Each row below holds a small network's activations on one input, seen along a few directions.
Each table varies a few parts of the input and shows all the possible inputs, shuffled.
A made-up example of a description, with smaller parts first: values(2) and (point or line(9) or (line(4) and ring(5))).
Shared parts are said once, and a part with two or three values counts as separate values.
In the rows, zero is written as 128.

Table:
row 1: [113 112 138 106 148 196 137 121 126 139 113 122 141 102 157 193 135]
row 2: [111 124 106 101  77  65 132 132 123  82 103 127 103 180  99  68 131]
row 3: [113 149 173 158 138 175 112 137 102 143 120 131 169  60 154 126 142]
row 4: [130 149  76 134  86  57 110 134 173 133 146 117  74 148 113 100 142]
row 5: [126 123 196 152 145 179 107 148 119 125 117 126 153  65 148 127 152]
row 6: [123 120 134 165 150 182 130 117 123 117 114 147 167  73 155 175 141]
row 7: [141 113 117  75  85  64 129 156 129  69 108 132 105 184  92  71 135]
row 8: [174 150 135 126 114  59 128 133 155  71 148 100  82 214  78  97  98]
row 9: [104 135  78 110  92  54 148 138  96 100 119 145 108 173 102  63 123]
row 10: [136 124  99 118  90  58  87 142 173 115 153 110  71 159 111 104 149]
row 11: [138 177 100 148 120  53 132 111 140  91 145 101  89 205  96  89  94]
row 12: [115 139  76 108  90  46 141 146  96 114 101 156 115 174  97  73 108]
row 13: [110 123 110 125 169 174 150 129 107 172 110 148 153  99 139 200 125]
row 14: [148 149 134 139 116  61 122 112 148  81 143  98  80 219  82  89 101]
row 15: [149 126 200 136 149 185 109 150 124 124 118 135 152  68 142 119 159]
row 16: [117 153 177 159 134 172 128 135  94 154 119 147 159  49 142 131 133]
row 17: [117  90 140 115 160 201 129 133 125 141 113 122 141 124 152 183 144]
row 18: [120 132 190 163 134 187 107 128 104 142 115 130 156  73 156 115 150]
row 19: [126 153  71 132  95  53 108 124 148 146 155 129  70 143 107  97 141]
row 20: [143 180  97 146 125  34 139 116 117 111 151 129  96 202  92  98  76]
row 21: [137 180 104 148 117  49 130 117 124 106 142 124  97 213  96  95  81]
row 22: [115 102 105 103  93  58 129 150 115  73 116 120 102 186 103  67 138]
row 23: [119 121 122 108 157 162 156 119 123 196 143 123 168  93 139 158  98]
row 24: [108 128  93 116  78  53 143 145 116  91  99 125 114 177  94  81 127]
row 25: [161  96 157 137 152 201 117 124 127 104 121 149 151  87 150 157 149]
row 26: [127 152 167 166 143 169 127 136  91 171 108 159 159  55 143 123 127]
row 27: [132 127 128 159 151 176 139 103  96 143 119 167 158  59 137 173 124]
row 28: [141 169 113 143 112  60 130 119 159  76 147 104  87 213  97  91  91]
row 29: [138  96 144  93 173 196 130 136 132 132 116 125 140 113 146 185 155]
row 30: [137 158  64 128  99  47 113 123 148 156 149 138  67 133 102  97 130]
row 31: [104 123 124 117 158 189 148 115 104 167 113 143 148 102 143 190 133]
row 32: [113 114 131 108 158 171 145 120 141 173 142 105 172 107 166 149 115]
row 33: [114 118 128 113 154 170 159 122 133 184 142 115 164  96 144 158 107]
row 34: [131 132 103 125  71  57 102 128 161 126 157 116  75 161 118 102 143]
row 35: [130 106 146 163 138 193 124 122 126 109 118 146 162  85 161 172 137]
row 36: [125  87 156 103 156 180 131 120 147 160 139  90 155 109 144 152 123]
row 37: [113 101 147 106 157 172 137 120 145 163 145 103 169 116 167 151 124]
row 38: [145  89 159  86 157 181 135 133 151 156 146 100 162 116 141 152 127]
row 39: [140  94 162 150 151 195 121 116 122 108 117 150 150  87 165 157 146]
row 40: [161 124 116 105  86  65  91 137 176 120 148 120  71 165  98  98 155]
row 41: [123 123 134 160 145 185 135 114  99 134 127 174 169  82 162 163 128]
row 42: [106 116 127 121 153 194 145 116 117 158 110 126 150 109 147 188 139]
The inputs of row 27 and row 25 match in every part but one. If row 23 is changed in the same way as row 27 into row 25, which row does it become? -> row 38
The inputs of row 3 and row 26 match in every part but one. If row 42 is changed in the same way as row 3 into row 26, which row does it become? -> row 13
What do these inputs look like to the network? -> line(6) and (values(3) or line(4))
Which other rows does row 7 become when the values(3) part takes its other values? List them by row number. -> row 8, row 40
Which other rows does row 35 become when the line(4) part takes its other values? List them by row number. -> row 1, row 18, row 37

Table:
row 43: [187 124 114 119 129  73  70 152 152  80 158 135  83 200 111  98 144]
row 44: [163 136 204 168 155 175  64 156 127  99 143 139 154 117 163  99 155]
row 45: [133 181 146 195 120 137 128 139  81 179 120 157 142  53 162  99 106]
row 46: [145 131  82  97 158 149 151 122 122 234 141 136 121  83 133 189  97]
row 47: [122 175  51 160  90  40 118 116 133 153 150 146  83 144 110 104 111]
row 48: [100 120 114 103 157 163 177 109 130 149 115 102 163 142 132 194  83]
row 49: [ 84  68 134  78 127 173 176 122 160 147 121  68 147 125 138 155 140]
row 50: [ 89 156 182 166 125 153 148 123  95 114  81 144 151  84  98 123 150]
row 51: [121 110  91  97  97  72 115 117 133  63 143 142 114 195 122  83 134]
row 52: [127 107 178 157 134 162 127 138  99  82 110 156 172  97 131  90 159]
row 53: [ 92 152 102  93 100  65 137 105 126 102 116 134 106 172  64 106 125]
row 54: [173  77 138 105 144 175 125 136 178 133 138  76 100 124 171 195 130]
What do these inputs look like to the network? -> values(3) and line(4)
The inputs of row 52 and row 45 match in every part but the line(4) part. If row 51 is changed in the same way as row 52 into row 45, which row does it become? -> row 47
Which other rows does row 50 become when the values(3) part takes its other values? List them by row number. -> row 48, row 53
